These are the activations of a small neural network, seen along a few directions. Each row is one input.
Each table varies a few parts of the input and shows all the possible inputs, shuffled.
A made-up example of a description, with smaller parts first: one of 5 places around a ring, together with either a single point or one of 9 places around a ring or (one of 3 separate values, together with one of 4 places along a line).
Shared parts are said once, and a part with two or three values counts as separate values.

Other details of the inputs vary at random and push rows far along two fixed directions, the same in every table; ignore that.

Rows:
R1: [ -6  -5   4  -3  -7  -8 -14  -3  22  -1  17  -1   8]
R2: [-14  -5   6   1 -18 -11  -7  -8  14 -18  26 -12  -3]
R3: [ -6  -2  15   4 -12  -5 -11 -16  22 -11  24 -11   9]
R4: [-15  -5  -6  -4 -10  -7 -13   4  22  -2  19   0   6]
R5: [-17   4  -5 -14 -19   1   9  -2  11 -11  25 -22 -12]
R6: [  8  -8  24  55  -3  16  29 -10 -47 -28  -9   0  -8]
R7: [ 12   3  21  38  -3  27  40 -12 -45 -21 -13 -11 -17]
R8: [  3  -7  13  45  -9  -6  28  -5 -60 -36  -8  -5 -24]
R9: [-14  -7   7   6 -17  -2  -6  -5  19 -14  27 -12   1]
R10: [ -3   7   4 -13  -7  14  -1  -6  27   6  16 -11   7]
R11: [-12  -5  -3  -7  -8 -10 -14   2  21  -4  18   0   5]
R12: [ 19  11  -4 -14  27   0  -5   7  -7  26 -35  19   4]
R13: [ 20   0   3   5  32  -3 -15   6  -2  23 -30  33  21]
R14: [ 10   9 -16 -15  24   4  -2  18  -7  29 -32  23   4]
R15: [  1 -12  17  54  -9  14  29  -2 -49 -27  -8  -2 -13]
R16: [ 11  -8  25  55  -4  14  29 -11 -48 -28  -9  -1 -10]
R17: [ -8   7  -1 -17  -9   7  -3  -1  24   6  14 -12   1]
R18: [-18   3  -8 -13 -20   3   9  -1  12  -9  25 -21 -13]
R19: [ -6  -4   6   2  -5   2 -13  -4  26   1  19   0  17]
R20: [  4 -11  22  60  -7  21  33  -8 -47 -29  -6  -2  -8]
R21: [ -3   9  13 -10 -14   7   3 -20  20  -8  22 -24  -2]
R22: [  3 -19 -23 -18 -21  -2  -5 -13  12  -9  15 -39   6]
R23: [ 11  -2  -6  -1  24 -11 -14  14  -8  18 -27  31  10]
R24: [ -3 -12  10  48 -10   4  31   1 -56 -33  -6  -2 -21]
R25: [ 17  10  -4 -13  25   2  -4   7  -6  26 -32  18   4]
R26: [ -7   8  -3 -23  -9  -2  -4  -3  19   2  13 -11  -6]
R27: [ 12   9 -15 -20  25  -7  -4  13 -10  23 -29  19  -2]
R28: [ -9   5  -3 -16 -11   9  -1  -1  24   6  15 -13   1]
R29: [ -1   8   5 -16  -6   9  -2 -10  27   6  15 -11   5]
R30: [ 15   8  -8 -12  26   7  -2  13  -4  29 -33  21   6]
R31: [ -3   6   1 -20  -7   4  -4  -4  23   6  12 -12   0]
R32: [  6  -3 -13  -3  24 -13 -13  18 -11  17 -25  31   7]
R33: [ 23  11   0 -10  30   8  -3   3  -2  28 -32  21  12]
R34: [ 11   9 -16 -20  25  -5  -4  16 -10  26 -31  22  -1]
R35: [-13  -5  -6 -10  -8 -17 -14   2  17  -4  19  -1   1]
R36: [-12   9  -4 -21 -15 -10   1  -7  13  -9  21 -22 -13]
R37: [ -9   4   7  -5 -17  18   8 -12  24  -4  25 -21   2]
R38: [ 12   9 -11 -14  23   3   0  14 -10  23 -31  20   1]
R39: [ -5 -12   7  50 -11   6  32   3 -56 -33  -5  -2 -22]
R40: [ -1 -31 -18   1 -22 -12 -15 -12  11 -19  22 -29  13]
R41: [-10  -5   1  -1  -9  -4 -13   1  22  -1  18  -1   9]
R42: [ 15  -2  -2   1  27  -9 -17  10  -5  21 -29  30  13]
R43: [ 10  -2 -13  -6  27 -18 -15  16 -10  18 -27  30   7]
R44: [ 16  11  -9 -16  24  -4  -3   9 -11  21 -33  17  -2]
R45: [-13  -4  -5  -5  -9  -8 -14   4  21  -2  18   1   6]
R46: [ 11   9 -15 -15  23   4  -3  18  -8  27 -32  23   3]
R47: [-17   5  -5 -18 -18  -1   5  -4  12 -10  23 -21 -13]
R48: [ -6  -3   6  -5  -7 -12 -17  -6  23  -3  17  -5   7]
R49: [ -7   9  -3 -25  -8  -3  -5  -5  20   2  12 -13  -5]
R50: [-11  -3   5  -1 -17 -14  -9  -8  14 -17  24 -12  -3]
Description of these inputs: one of 2 separate values, together with either a single point or (one of 4 places along a line, together with one of 6 places along a line).
Q: The inputs of R4 and R14 match in every part but the choice among 2 separate values. If R41 is changed in the same way as R4 into R14, which row does it become?
A: R17
Q: The inputs of R13 and R33 match in every part but the choice among 2 separate values. If R15 is changed in the same way as R13 into R33, which row does it become?
A: R28
Q: Change only the choice among 2 separate values in R42. List by row number the other rows that result.
A: R25
Q: Change only the place on the line of 4 in R5. List by row number the other rows that result.
A: R10, R17, R46
Q: Change only the choice among 2 separate values in R44. List by row number the other rows that result.
A: R50
Q: A walk changes only the place on the line of 6. It starts at R36 and steps to R27. List the rest of the walk in order.
A: R34, R47, R5, R18

Rows:
R51: [ 14  -3  26  33  -9  12  19 -26 -30 -26   3 -20  -7]
R52: [ -5 -18   5  33 -21  -5  17  -7 -39 -41   2 -20 -22]
R53: [-10 -20  -3  35 -20  -1  21  -1 -40 -31   8 -20 -18]
R54: [-13  14 -27 -53 -19  -6   1  -1  18   2  15 -31 -19]
R55: [  9  12  14   5 -19  36  52 -18 -35 -17  -8 -44 -30]
R56: [ -6  -7  -7 -10 -10  16 -11  -4  39   5  33 -18  19]
R57: [  9 -12 -42 -27  33 -14 -28  29   8  41 -29  44  27]
R58: [ 25   0 -14 -20  32   4 -30  13  23  50 -38  33  35]
R59: [-13  -1  27  40 -19  11  27  -2 -30 -27  10  -4 -18]
R60: [ 19   6  13  28  37   3   9  20 -47  14 -54  47  -5]
R61: [ 13   0   1  31  37  12  18  28 -45  20 -43  49   0]
R62: [-14  12  16 -15  -5 -18 -17  -6  35  -1  28  -1   2]
R63: [ 38  -6   7  26  34  17   7   3 -42  17 -59  29   8]
R64: [ -8  -5  -3 -10 -13  12 -12 -10  41   4  26 -18  19]
R65: [ 17  -3 -26 -29  36 -33 -36  17  11  34 -33  35  21]
R66: [  4   1   7 -15  -9  -2 -15 -21  39   0  27 -18  16]
R67: [ -1 -11   8  29 -15 -15  15 -16 -42 -39   6 -18 -18]
R68: [-15 -13 -16 -14 -20 -19 -19   5  28  -6  26 -16   3]
R69: [-21  32   0 -45 -12   7   9  -1  32   7  22 -17 -24]
R70: [-15  12  12 -14  -5 -15 -16  -8  37  -3  27   5   4]
R71: [-25  10   2  -7 -13  -2 -10   5  38  -2  30   3   7]
Q: The inputs of R54 and R69 match in every part but one. If R65 is changed in the same way as R54 into R69, which row does it become?
A: R70
Q: What do these inputs look like to the network?
A: one of 3 separate values, together with either a single point or one of 6 places along a line
Q: Which other rows agree with R63 in the choice among 3 separate values? List them by row number.
A: R51, R55, R56, R58, R64, R66
